A small network was shown many inputs. Here are its activations along a few directions, one row for each input.
Each table varies a few parts of the input and shows all the possible inputs, shuffled.
A made-up example of a description, with smaller parts first: one of 4 places along a line, together with either a single point or (one of 2 separate values, together with one of 5 places around a ring) or one of 11 places along a line.
Shared parts are said once, and a part with two or three values counts as separate values.
In the rows, zero is written as 128.

Other details of the inputs vary at random and push rows far along three fixed directions, the same in every table; ignore that.

A family of inputs:
R1: [170 122 136 132 108 175  75 203 118 116 163 115 125  99]
R2: [118  89  81 120 162  97 157  92 103 142 120 127 158 189]
R3: [ 98 121 111 153  86 113 145  81 178 134 109 147 182  83]
R4: [126 102 119 131 125 139 100 172  86 141 160 117 136 118]
R5: [137 146 200 131 103 186 142 157 143  61 106 103  83  65]
R6: [129 104  65 102 149  75 146 100 103 145 112 143 153 175]
R7: [159 144 125 120 149 145 128 162 111 130 143 128 108 152]
R8: [127 110 120 100 113 154  85 179  98  76 155  98 137  96]
R9: [168 123 123 125 149 111 145 120 114 161 135 145 134 184]
R10: [126 106 115 117 159 137 116 126 134 148 155 120 155 161]
R11: [136 100 108 122 119 148 120 176  86 109 153 103 150 114]
R12: [126 106 109 106 137 113  91 153  96 129 144 125 114 144]
R13: [140 128 129 111 142 169  87 171 112 115 163 106 122 138]
R14: [110 150 142 106 152 105 181  75 147 105  84 140 112 142]
R15: [ 80 149 122 153  93 122 118 104 153 160 106 132 144 106]
R16: [118 175 187 110 120 172 124 152 141  35 107  99  70  70]
R17: [150 174 166 113 105 159 140 141 131  56 102 113  52  88]
R18: [112 180 181 117 152 114 157  91 142 100  84 133  54 134]
R19: [ 91 143 124 138 101 121 105 114 193 151 135 143 195  93]
R20: [132 103 140 129 149 144 110 169  87 122 158 109 111 120]
R21: [141 125 125 124 145 126 130 155  88 135 131 126  90 147]
R22: [128  88  80 132 154  92 167 109  97 151 129 133 174 170]
R23: [115  97 114 125 159 114 119 118 101 147 136 117 122 166]
R24: [127 182 155 127 166 126 172  79 158 129  93 134  86 175]
R25: [149  98 138 132 155 105 141 116  95 151 126 133 111 164]
R26: [110 135 138 153  75 152  88 137 195 132 157 132 180  57]
R27: [142  98 102 124 124 103 105 133 102 143 146 137 117 145]
R28: [144 177 185 135 136 125 174  95 126 127  77 142  50 134]
R29: [160 100 130 120 120 155 119 170  85 100 143 108 126 111]
R30: [120  98  98 114 119 151 104 160  95 110 148  97 151 125]
R31: [130 116  85 109 149  92 113 115 123 162 151 145 174 179]
R32: [139 121  77 119 164  97 137 105 120 174 128 146 144 211]
R33: [ 86 116 137 162  61 135  86 127 180 141 144 131 172  41]
R34: [136 180 138 127 133 123 198 107 128 110  72 135  79 132]
R35: [150 132 140 126 159 146 128 157 116 124 155 119 122 144]
R36: [157  89 139 125 125 157 115 173  91  90 147 100 127 113]
R37: [121 113 141 103 122 152  64 185  96  96 165 102 109  97]
R38: [ 74 127 133 170  82 133 120 127 169 164 125 136 179  64]
R39: [104 128 107 158  85 109 137  89 167 128 111 144 177  85]
R40: [129 109  83 115 139 119 137 123 101 128 115 120 133 161]
R41: [158 111 101 123 117 132  84 163 124 129 171 132 140 136]
R42: [113  86 127 115 159 133 111 137 103 134 149 109 121 152]
R43: [ 96 136 102 162  81  78 133  67 165 181 108 167 169 115]
R44: [143  93  76 117 138  78 159  83 101 146 128 146 157 180]
R45: [114 184 159 126 137 128 157 102 137 120  74 132  43 145]
R46: [112 149 143 162  60 168  64 158 192 115 163 121 174  30]
R47: [144 208 177 126 151 141 181 111 146 118  97 140  67 143]
R48: [143 125 139 102 156 148  84 167 119  97 168 108 123 132]
R49: [150 171 172 147 131 139 153 110 161 130 104 138 105 126]
R50: [159 126 116 115 144 109 130 113 123 140 152 143 128 174]
R51: [148 132 120  99 141 141  85 174 117 106 158 120 113 143]
R52: [ 82 136 122 146 110 136 153  91 167 126  92 131 160  99]
R53: [144  84 140 125 157 110 143 116 103 155 132 134 120 159]
R54: [125 159 168 120 151 142 199 106 133  94  89 126  86 124]
R55: [116 132  95 168  63 113 140 113 158 158  91 150 186  83]
R56: [155  95 117 133 128 121 107 156  88 149 137 130 117 142]
R57: [100 138 110 161 114 106 154  94 185 189 122 159 202 125]
R58: [118 142 142 165  93 125 140 102 193 170 115 150 181 104]
R59: [103 168 180 114 150 115 158  88 153 111  88 135  70 124]
R60: [142  99 128 120 152 103 122 111 102 133 146 128 106 152]
Description of these inputs: one of 3 separate values, together with one of 4 places along a line, together with one of 5 places around a ring.
Changing only the place on the line of 4 turns R30 into R2. The same change can be made to R37. Which row results?
> R18
Changing only the place on the line of 4 turns R41 into R50. The same change can be made to R7. Which row results?
> R47
Start at R40 and move only the place on the ring of 5, one step at a time. The first step leads to R6. Which rows follow, in order?
> R17, R55, R34
Which other rows does R32 become when the place on the line of 4 takes its other values? List them by row number.
> R10, R13, R24
Which other rows does R4 become when the place on the line of 4 takes its other values? List them by row number.
> R20, R21, R38
Which other rows does R21 become when the place on the ring of 5 takes its other values? List them by row number.
> R12, R27, R45, R56

A family of inputs:
R61: [155  97 122 115 148 134  87 163  98 139 176 118 131 154]
R62: [110 151 116 140 115 109 157  89 147 136  92 142 134 126]
R63: [176 134 145  99 190 123 158 128  95 124 134 129  79 199]
R64: [107 183 127 166  99 104 167  71 195 178  87 167 158 119]
R65: [113  82  80 126 143  81 142  89 119 163 131 143 187 162]
R66: [102 165 107 145 120  78 192  42 166 162  58 165 139 153]
R67: [144 134 159  87 169 149 142 141  97  70 126 102  60 152]
R68: [136 176 174 130 133 148 136 125 157 110 118 131  91 122]
R69: [135 106 106 123 140 117  97 145 120 159 158 135 149 153]
R70: [111  57  78 140 105 131  75 168 104 146 173 111 203 100]
R71: [ 87 136 133 145  68 168  82 163 159  98 141 107 161  38]
R72: [112  86  78 155  78 119  97 146 129 152 149 130 205  84]
R73: [119 146 161 113 118 167 111 159 126  70 131 100  96  87]
R74: [129  62  78 137  95 129  77 173 100 138 170 116 200  97]
R75: [171 128 147  99 191 120 143 124  92 129 143 127  63 204]
R76: [144 144 161 120 119 157 134 152 118  81 115 112  78  99]
R77: [113 150 117 146 127  83 196  56 142 162  70 161 125 154]
R78: [138 152 145 130 148 124 145 108 147 136 125 140 110 154]
R79: [182 143 174  92 179 164 135 168  94  86 145 106  47 165]
R80: [ 97 158 122 151 125  77 195  43 163 164  60 162 139 144]
R81: [104 178 167 152  75 175  79 167 178 113 136 122 120  44]
R82: [154 150 172 114 145 156 114 150 125 107 139 117  70 136]
R83: [126  64  67 135 125  95 124 124  94 172 143 136 190 155]
R84: [109 147 130 139 133  97 180  72 147 144  77 145 122 142]
R85: [121 159 151 127 109 151 129 136 137  89 106 117 100  91]
R86: [ 86 166 160 149  75 157 123 122 185 100  99 124 134  42]
R87: [152  69  80 116 167  99 111 130 100 173 174 139 176 199]
R88: [100 132 138 159  55 167  87 171 146 111 132 113 160  29]
R89: [151 124 167  89 176 154 141 149  90  66 137  98  53 144]
R90: [158  61  81 103 171 109  82 165  72 163 192 127 159 191]
Changing only one part turns R76 into R74. The same change can be made to R67. Which row results?
> R73
What is each input in this table made of?
> one of 3 separate values, together with either one of 4 places along a line or one of 6 places around a ring
List by row number the other rows that have the choice among 3 separate values in common with R78.
> R62, R64, R70, R71, R72, R75, R77, R81, R89
Start at R69 and move only the place on the line of 4, one step at a time. The first step leads to R82. Which rows follow, in order?
> R87, R79
Which other rows does R89 become when the choice among 3 separate values takes its other values? List them by row number.
> R65, R86

A family of inputs:
R91: [121 125 146 134 136 140 143 128 135 116 133 115 118 118]
R92: [ 89 118  85 135 115 101 145  90 140 159 105 148 163 137]
R93: [143 116 124 134 169  95 178  72 101 153 104 147 105 190]
R94: [166  99  95 105 145 107 124 147  69 132 149 124 119 166]
R95: [141 120 151 116 129 176  46 197 141  99 200 103 130 103]
R96: [146  82  92 134 131 114 129 134 133 144 151 140 192 152]
R97: [128  95 122 114 114 162  73 181  94  91 148  91 110 103]
R98: [168  95 109 111 165 122 156 135  91 150 135 132 132 184]
R99: [154  91 108 120 154 124  73 161 101 163 177 122 137 179]
R100: [164 150 160  93 206 123 150 124 106 134 138 134  50 217]
R101: [108 154 140 136 120  89 163  85 141 139  82 154 108 119]
R102: [ 72 116  81 154  84 121 106 122 168 145 123 130 197  80]
R103: [133 100 124 103 170 135 116 148  85 110 146 106 126 141]
R104: [117 171 166 142 100 188  59 179 172 117 164 110 132  58]
R105: [129 100  84 121 120 120 116 148  98 146 156 129 174 141]
R106: [ 90 127 134 135  93 135 102 131 161 108 127 121 173  70]
R107: [131  94 122 101 176 109 144 141  75 120 139 129 114 180]
R108: [105 178 152 130  95 128 148  97 152 109  77 132  77  85]
R109: [104 112  67 148  87  95 117  96 158 165 138 146 236 116]
R110: [134 148 184 117 143 159 158 137 119  92 119 110  62 125]
R111: [175 101 138 121 129 157 108 188  89 106 156 116 103 116]
R112: [106 150 138 140 127 100 161  81 137 141  76 149 117 138]
R113: [141 177 164 145  98 137 162 101 158 135  78 138 106 103]
R114: [ 94 119  87 133 115 101 138  81 165 139 106 148 172 129]
R115: [127  64  96 120 133 108 117 116 116 150 169 121 194 146]
R116: [150 175 174 109 145 179 135 169 112  52 130  96  55 110]
R117: [124 166 166 150 113 128 161 100 149 118  94 139  81  96]
R118: [137 178 141 135 124 110 174  84 132 128  76 137  91 149]
R119: [125 172 141 146 123 100 132  96 169 168 114 160 109 142]
R120: [119 147 146 156  80 176 107 171 172 111 131 113 156  47]
Changing only one part turns R114 into R102. The same change can be made to R96. Which row results?
> R120
What is each input in this table made of?
> one of 5 places along a line, together with either a single point or one of 5 places around a ring
List by row number the other rows that have the place on the line of 5 in common with R97.
> R93, R99, R112, R113, R118
